Each row below holds a small network's activations on one input, seen along a few directions.
In each table, some parts of the input vary, and every possible input appears once, in random order.
Descriptions start from the smaller parts, as in this example, which fits no table here: one of 2 separate values, together with either a single point or one of 9 places around a ring or (one of 5 places around a ring, together with one of 6 places along a line).
Shared parts are said once, and a part with two or three values counts as separate values.

Rows:
R1: [  5 -13  14 -11  25  -2  22  -1 -12 -18   4   4   9 -24   9   2]
R2: [-26  -3   0  -7 -27  -8  -8   9  29  -3 -17   5 -13  -2  -1 -12]
R3: [  3  -9   5 -15  14  11  14   0  -4 -23  -5  -3   9 -28   0  10]
R4: [ 22  23 -12  23  -5  11 -10 -16 -20  17  21  -6   5  28  -7   8]
R5: [ 17  22 -17  23  -4  10  -9 -15 -19  19  21  -4   5  32  -9   6]
R6: [ 13  13 -13   9 -21 -13  16  -9  16  20 -12  30  -4  34 -12 -10]
R7: [  4 -11  10 -12  22   5  22   0  -8 -17  -2   3   6 -26   7   7]
R8: [ -2  -5   1 -13   7  12  17  -1   1 -26  -5  -6   7 -33  -4   9]
R9: [-15 -13  13   2   0 -25 -27   5  -4  25   1  -3 -10  14  20 -13]
R10: [ -7  -2   6   3   5   9 -37   3 -13  11  12 -25  -1  -2   7   8]
R11: [ 35  23 -19  20  13  18  15 -15 -20   0  25  -1  13  13 -13  13]
R12: [-17  -8   1 -11 -14   4  19   9  25 -27 -16   4  -3 -22  -9  -6]
R13: [-15 -10   4  -3 -11 -10 -36   6   4  18  -8 -11 -10   9  10  -4]
R14: [  4  -5   7  -3  29  12  -9   6 -20  -8  17 -14   6 -19  10  10]
R15: [ 27  10 -13   8  -7  -2  45  -9  10  -3 -11  30   4  18 -20  -3]
R16: [  4  -7  12  -1  32   4  -7   6 -24  -7  23 -10   9 -17  12   4]
R17: [ -1   3  -2  -4  13  20 -12   4 -10 -18  14 -23   7 -26  -2  12]
R18: [ -5 -21  19 -13  14 -18  27  12  12  -9 -14  22   0 -12   7  -9]
R19: [ -6   8  -5   3   7  24 -11   2  -8 -22  20 -26   5 -26  -3   8]
R20: [ 34  16 -15  10   6  11  41 -19 -12 -10   7  15  15   5 -14   9]
R21: [-16 -11   8 -14 -12 -15  -9  13  24   8 -25  12  -9   3   5  -7]
R22: [ 22  12 -16   6  -9  -1  43  -9   8  -7 -12  29   4  22 -22  -3]
R23: [-14 -12   9  -1  -3 -17 -31   5  -1  23  -4  -8 -13  12  18  -8]
R24: [-22  -5   0  -1 -19 -11 -33   5   9  15  -8 -15 -12   4   7  -6]
R25: [-16 -14  18  -8   0 -30   0  11  16  15 -16  21 -10   7  14 -16]
R26: [-12   3   2   4  -4  11 -36   2  -8   6  13 -30  -3  -6   3   6]
R27: [-12 -12   5 -16  -7  -2  19  13  23 -20 -23   8  -2 -22  -7  -1]
R28: [ 12  16 -12   7 -20 -15  22  -8  15  16 -13  32  -4  36 -14 -14]
R29: [  9  16 -20  18 -21  -8  -7 -14  -3  26   3   9  -4  43  -8  -6]
R30: [ -6  -6  15   7  16  -5 -30   2 -22  17  21 -17  -1   4  17  -1]
R31: [-25  -2  -4   3 -26  -5 -33   2  10   7  -1 -18 -13   4   4  -9]
R32: [ -5 -19  14 -15  10  -9  25  13  15 -11 -20  17  -2 -15   5  -3]
R33: [ -6 -17   8 -19   3  -3  18  12  19 -17 -24  11   2 -18  -2   0]
R34: [ 32  18 -15   6   5   9  43 -19 -12 -13   5  16  14   9 -14   5]
R35: [-16   6  -1   9 -10  15 -34   0  -6   0  19 -31  -4  -6   1   3]
R36: [ -6  -3  12   7  14   2 -30   2 -18  18  16 -21  -3   1  16   4]
R37: [-15 -13  13 -10  -4 -22  -2  12  20  15 -21  17 -13   5  12 -10]
R38: [-22  -6   4 -12 -20 -14  -8  12  27   3 -23   6 -11  -2   1  -8]
R39: [ 14  17 -16  20 -21  -8  -6 -16  -4  26   2   8  -3  38  -6  -5]
R40: [ -6  -1  -2  -8   0  17  15  -3   2 -32   2  -9   5 -32  -6   5]
R41: [ 30  25 -22  18  10  18  15 -15 -21  -3  22   1  13  17 -15  12]
R42: [  5  -1   2  -6  21  18 -14   5 -14 -14  13 -19   9 -21   2  13]
What is each input in this table made of?
> one of 6 places around a ring, together with either one of 2 separate values or one of 5 places along a line
Changing only the place on the ring of 6 turns R2 into R12. The same change can be made to R37. Which row results?
> R32
A walk changes only the place on the ring of 6. It starts at R16 and steps to R30. List the rest of the walk in order.
> R9, R25, R18, R1
A walk changes only the place on the line of 5. It starts at R30 and steps to R36. List the rest of the walk in order.
> R10, R26, R35
Change only the choice among 2 separate values in R11. List by row number the other rows that result.
> R41
A walk changes only the place on the ring of 6. It starts at R33 and steps to R3. List the rest of the walk in order.
> R42, R10, R13, R21

Rows:
R43: [  8  -1   8  11  25  24  -2 -12 -31 -24  29 -29  10 -32   6  18]
R44: [  6  17 -13   5 -15  17 -26 -10  -3  16   5 -18  -4  -2 -12  16]
R45: [-13 -20  10 -13  24  11 -27   4 -17 -30  27 -36   4 -42  12   5]
R46: [ -3  -3 -12   2 -34  -7  25 -18  14  -9 -11  13   3   1  -9 -12]
R47: [  6 -15   2 -14  15  12  42 -13 -15 -44  -7   6   7 -34  -1   5]
R48: [ -9  13  -8  22 -20  10 -17 -17  -3   7  20 -20  -2  10   0  -3]
R49: [-14   3 -11 -12 -14   9 -47   4   9   4  -4 -29 -12  -7   3   6]
R50: [ -4   8   4  28  -9   0  -8 -15 -17  12  20 -19  -9  17   5  -7]
R51: [  9  -8   1  -1   5 -27  32 -10  -5   9 -12  24   6   6  16 -15]
R52: [-14  -5   0  -9   3   4 -42  16  -4  18 -11 -21   5  -1   5  16]
R53: [ 28  18 -10  21  17 -10  24  -3 -18   1  17  25   6  29   4  -9]
R54: [-18 -24  21 -23  17   8  22  26  14 -43   1  -3  -2 -47   8   5]
R55: [ 23  20 -11   4  30  29  36  -7 -21 -34  28   2  19 -18 -20   5]
R56: [  7   4 -18 -11 -23   4  16 -12  12 -10 -34  11  -5  -3 -10  10]
R57: [-19 -16  21  -6  12 -29   6  21  18   4 -11  23  -9  -8  16 -21]
R58: [ -2  -7   1   2 -20 -20  31 -19   0  -7 -10  14  -8  14  -4 -16]
R59: [ -7 -16  14 -11  19  -3 -42   9 -10  23  -1 -10  -6   3  19   4]
R60: [ 30  20  -5  -1  22  10  18  -5 -10  15   9  23  12  26 -11  11]
R61: [ 10  29 -26  17 -17  13  20 -11   7  -5  21  11   6  21 -22  -9]
R62: [ 25  34 -29   3  -9  22  12  -7   8   0   2   7   6  12 -25  10]
R63: [ 14  -3  11   5  15   3 -23  -5 -19  31  12   1   5   8   5  17]
R64: [  7   2  10  22  11 -11 -12  -8 -23  20  20  -6   0  18  24   0]
R65: [-16  -3   2 -20 -20   2  -3  22  35 -11 -29   2 -14 -14  -2   3]
R66: [-25 -12  20  -6 -17 -18  11  19  22  -6 -11   3 -18  -1   3 -26]
R67: [ 14   3  -2  11   3  17 -18   0 -11  21  -2 -19   6   8  -4  24]
R68: [-29  -9   4  -6 -28  -7   4  19  34 -13 -12   7 -13  -8  -1 -17]
R69: [-34   5  -4   0 -22  -3 -41   0   5   2  14 -23  -2   1   8 -12]
R70: [-11 -18  25 -18  18 -14  -2  20  23   8 -24  25  -6 -11   7  -1]
R71: [ 39  17 -21  11   7  13  13   4  -3   0  -5  12  14  19 -25  15]
R72: [-12 -18   9 -13   4  -8  -4  25  31   0 -31  13  -2 -14  -9   8]
R73: [ 18 -12   9 -16   9 -13  22 -12   1  13 -24  23  12   5   5   5]
R74: [-29  -2  10   5 -12 -13 -33   4 -12   8  13 -22  -9   8  12 -18]
R75: [ 16 -10 -10 -10  -5  -1  23  -5   7   6 -36  11  12  -2 -12  11]
R76: [ 13  25 -14  19  -5   0  28 -11  -6   0  23  11   0  29 -18 -13]
R77: [-12 -14  12   1  13 -23 -36   7 -13  17  15 -12 -10   7  29 -17]
Changing only one part turns R49 into R56. The same change can be made to R69. Which row results?
> R46
What is each input in this table made of?
> one of 5 places around a ring, together with either a single point or one of 6 places around a ring
A walk changes only the place on the ring of 5. It starts at R76 and steps to R50. List the rest of the walk in order.
> R74, R66, R58

Rows:
R78: [-20 -14  16   3 -14 -10 -24   5  13  28 -15   2 -13  -8  14  -1]
R79: [-21  -5   7 -17 -14 -18 -10  14  22  -9 -21   2 -11   5  11 -20]
R80: [ 17  17  -6   0   8  12   6 -26 -25  -5  15  -8  11  -7   3  11]
R81: [  5  14 -28  -8 -26   2  20  -3  15  -4 -23   9   1   7 -26   5]
R82: [ 13   6 -29  11 -30  11  10 -15  12  -5 -15  -1   0   8 -19   8]
R83: [ 12  10  -1 -16   1  -3  34 -17 -10 -16  -7  18   7 -13  -3   4]
R84: [-15  -3  -5  -7   8   6 -26   1 -10  -2  24 -19  -2  -5  14  -3]
R85: [  1 -22   7   6   8  -7   0   6   2 -17   2  -3   5 -23   6  -2]
R86: [ -3 -19  13   3  12  -3  -2   7  -7 -12   7 -14  12 -16  -2  -4]
R87: [  3   8   2  -6  22  23 -20  15  -9  -3   7 -14  -1 -17  -2  23]
R88: [ 12  22  -9  27  -8   6  27  -6   9  -4  18  16  -1  12 -15  -5]
R89: [ 28  -3   1  -8  19 -24  24  -1   0  16 -11  35   4  28   2  -7]
R90: [-18 -21   2  -2   0  -3   0  -2   6  -9   6  -6  -8 -12  18 -12]
R91: [ 26  12  -7   9  22  -5  -8  -2 -30  26  14  10   4  30   5  10]
R92: [  8   5 -24   8 -27  15   5 -14   1  -5 -11  -6   5  14 -26   8]
R93: [-26  -8  14 -19 -10 -17 -16  11  22  20 -25  17  -8  -3   6  -5]
R94: [-24 -14  22   0 -11  -8 -28   3   5  30  -9  -8  -9  -2   5   0]
R95: [-25  -8  15   2 -13 -13 -20   6   0   5  -5 -22 -15   5   6 -12]
R96: [ 12  17  -2  22  -8  14  20  -6   3  -7  24   6   8  20 -17  -9]
R97: [-13   6   1  -1  -8  -4 -43   6  -3   3   9 -26 -10   7  14  -8]
R98: [ 16   3   4  -2   2  10  25 -26 -19 -11   6  -7  14  -5   0   4]
R99: [-22 -20   8  -5   2   0  -3  -1  -3  -5  12 -17  -3  -6   9 -12]
R100: [-28 -11   0 -21   3 -12   8  10   9 -10  -7  14  -7 -12   8 -13]
R101: [ 26  -7   5  10  18  -8  15  -4 -20  22   2  12  10  35   4  -1]
R102: [ -5 -15   6 -15  12 -13   7  14  10 -21  -9  12   7 -20  -2  -7]
R103: [  0  -3   7 -23  15  11  13  24  21 -15 -21   7   3 -19  -3   9]
R104: [  0  -7  10  -2  13  16   8  16   9  -9 -12  -1  -5 -24   1  19]
R105: [ 10  21 -35  10 -15  15 -15 -15  -4   3  -2 -10   1  10 -24  12]
R106: [ 11  26  -7   7  -7   0  32   2  14  -8   8  27   0  13 -21 -14]
R107: [ 12  35 -15  22   1  15   2  -4  -4   2  32   2   6  17 -13  -2]
R108: [  0  -1  -1   2  18  -1 -23   9 -19  -4  19 -15   6 -18   1   5]
R109: [ 31  -8  -1  14  15 -15  18  -7  -8  19  -3  23   3  29  12   2]
R110: [ 20   2  -1   2  -2   6  28 -29 -11 -15   2   2   7 -11   7   6]
R111: [-12   0   7  -4  -6   0 -49   4   3  26   6 -14  -4   0  14   3]
R112: [ -5  -7  16  -5  16  20   3  17  -2  -6  -6 -11   1 -18  -7  18]
R113: [-22  -8   8   5 -17 -17 -16   8   9   1 -10 -11 -20  -1  16 -11]
What is each input in this table made of?
> one of 4 places along a line, together with either one of 4 separate values or one of 5 places along a line
Changing only the place on the line of 4 turns R92 into R105. The same change can be made to R98. Which row results?
> R80
Change only the choice among 4 separate values in R109. List by row number the other rows that result.
> R82, R88, R110
A walk changes only the place on the line of 4. It starts at R111 and steps to R94. List the rest of the walk in order.
> R78, R93
Change only the place on the line of 4 in R91. List by row number the other rows that result.
> R89, R101, R109

Rows:
R114: [-33  -3  13 -23  14  11 -32   9   0   5   3  -8  -7 -46  24  15]
R115: [-18  -9   5  16  -9 -17 -32   7 -16  21  14 -21 -16   9   7 -19]
R116: [ 18  34 -16   5  -3  -9   2 -12   7  14   6  16   3  31  -3  -8]
R117: [-18 -38 -12 -40  -6 -18 -18  21  26 -18 -42  -2  -1 -16   4  -1]
R118: [ 31   1  -3  -9  31  11  29 -15 -24  -3   4  -7   7  13   0  14]
R119: [  9  18 -29  25 -29   7  14 -13   3   0  -6   0  -4   4 -11   6]
R120: [ 16   4 -16  24  10  22  27  -4  -9 -26   8 -11   6 -19 -14  10]
R121: [ 25  10 -14  -9  -4   3  12 -27 -11  21  -6   4  -2  34   0   5]
R122: [ 25  17  -3  -4  28  -6  14   9 -23  -8  19   8  16   9  -8   2]
R123: [-29 -19  26 -16 -19 -10  41   0  26 -19 -27  12  -9 -16  -8 -21]
R124: [ 20  -9   8  12  16  12  10 -11 -18   0   7  -3  18 -15 -13  21]
R125: [ -7 -19  22  -3   6 -40  30   0   7  -5  -4  34  -6  -9  30 -19]
R126: [-36  -6  13   6 -11  -8 -47  13  -5  -5  -3 -25  -5  -3   9  -8]
R127: [  8  16 -14   1  14  21  29   2  -4 -33  23   5   8   0 -25   2]
R128: [-23  -3  20 -18  -5  11 -45   8   1  -6   2 -40  -8 -27  20   2]
R129: [ 10  -5  16   0   7   1  -5  34  33  12 -32  30 -11   3 -10   6]
R130: [-19 -20  11  17  13  -3 -36  12  -3  34  23 -16  -7  23  19  -6]
R131: [  7  27 -21   6 -30  13   9 -10  13  -6  15  17   9  17 -12 -13]
R132: [ 14   4  -4  12 -24   0  -2 -23  -4  23  -6   7  10   8 -11  13]
What is each input in this table made of?
> either one of 4 separate values or one of 5 places along a line or (one of 2 separate values, together with one of 5 places around a ring)

Rows:
R133: [-15 -25  13 -23   1 -25 -17  15  16  18 -34  13  -9   2  15  -4]
R134: [-14   4   8  13  10  -5 -24   8 -11   8  32 -12  -5   9  12 -15]
R135: [ 33  21 -11  10  22  16   7  -1 -16   6  19   8  12  15 -12  14]
R136: [ 36  12  -8  15   6  11  18 -12 -10  16  -1  15  10  19 -13  16]
R137: [-29  -8  -2 -18 -23   7 -33  18  30  -2 -29 -15 -12 -16  -6   6]
R138: [-24  13 -14  15 -36   1 -29  -4  11   6  12 -20 -14  13  -6 -14]
R139: [ 38  12 -18   4   3  -7  18 -15  -8  20  -9  25   8  40  -9   4]
R140: [  2  -6   1  -7  13  11  27 -11 -15 -34  13  -9  12 -30   1   1]
R141: [-15   2   7  13   0   2 -29 -11 -24   2  31 -29  -2  -9  16  -4]
R142: [  1   2   9  -5  18   1  33   9   4 -28  11  14   5 -17  -2  -9]
R143: [ 31  17 -12   9  14  24   3 -20 -31  -1  18 -13  17  -1  -6  24]
R144: [-16 -15  19 -18  22  -1 -28  29   8   0  -7 -10  -4 -19  14   5]
R145: [  5  -9   8   0   3  -4  44  -2   6 -19  -8  18   4 -11  -5  -5]
R146: [ 26  30 -34  11 -22  25   5 -13   4  -1  -5   0   8  23 -29  15]
R147: [ -9  11 -15  -2 -29   8  34  -3  29 -32 -11  11  -2 -16 -23  -8]
R148: [-12  -6   9  19  -6 -12 -14  -3  -7  19  14  -7  -8  13   9 -11]
R149: [-12  -4   2   7 -12 -29 -11  -6  -3  25   5   7 -11  31  16 -23]
R150: [  6  -8   1 -11  -2 -23  43  -6  10 -12 -17  33   1   7   0 -17]
R151: [-15 -26  21 -13   7  -6 -16  19  12  12 -26  -3  -8 -15  10  10]
R152: [-18 -18  17 -18  13   8 -31  10  -5  -3  -7 -25  -3 -37  19  15]
Changing only one part turns R138 into R137. The same change can be made to R134. Which row results?
> R144
What is each input in this table made of?
> one of 4 separate values, together with either a single point or one of 4 places along a line
Which other rows agree with R139 in the choice among 4 separate values? List them by row number.
> R135, R136, R143, R146
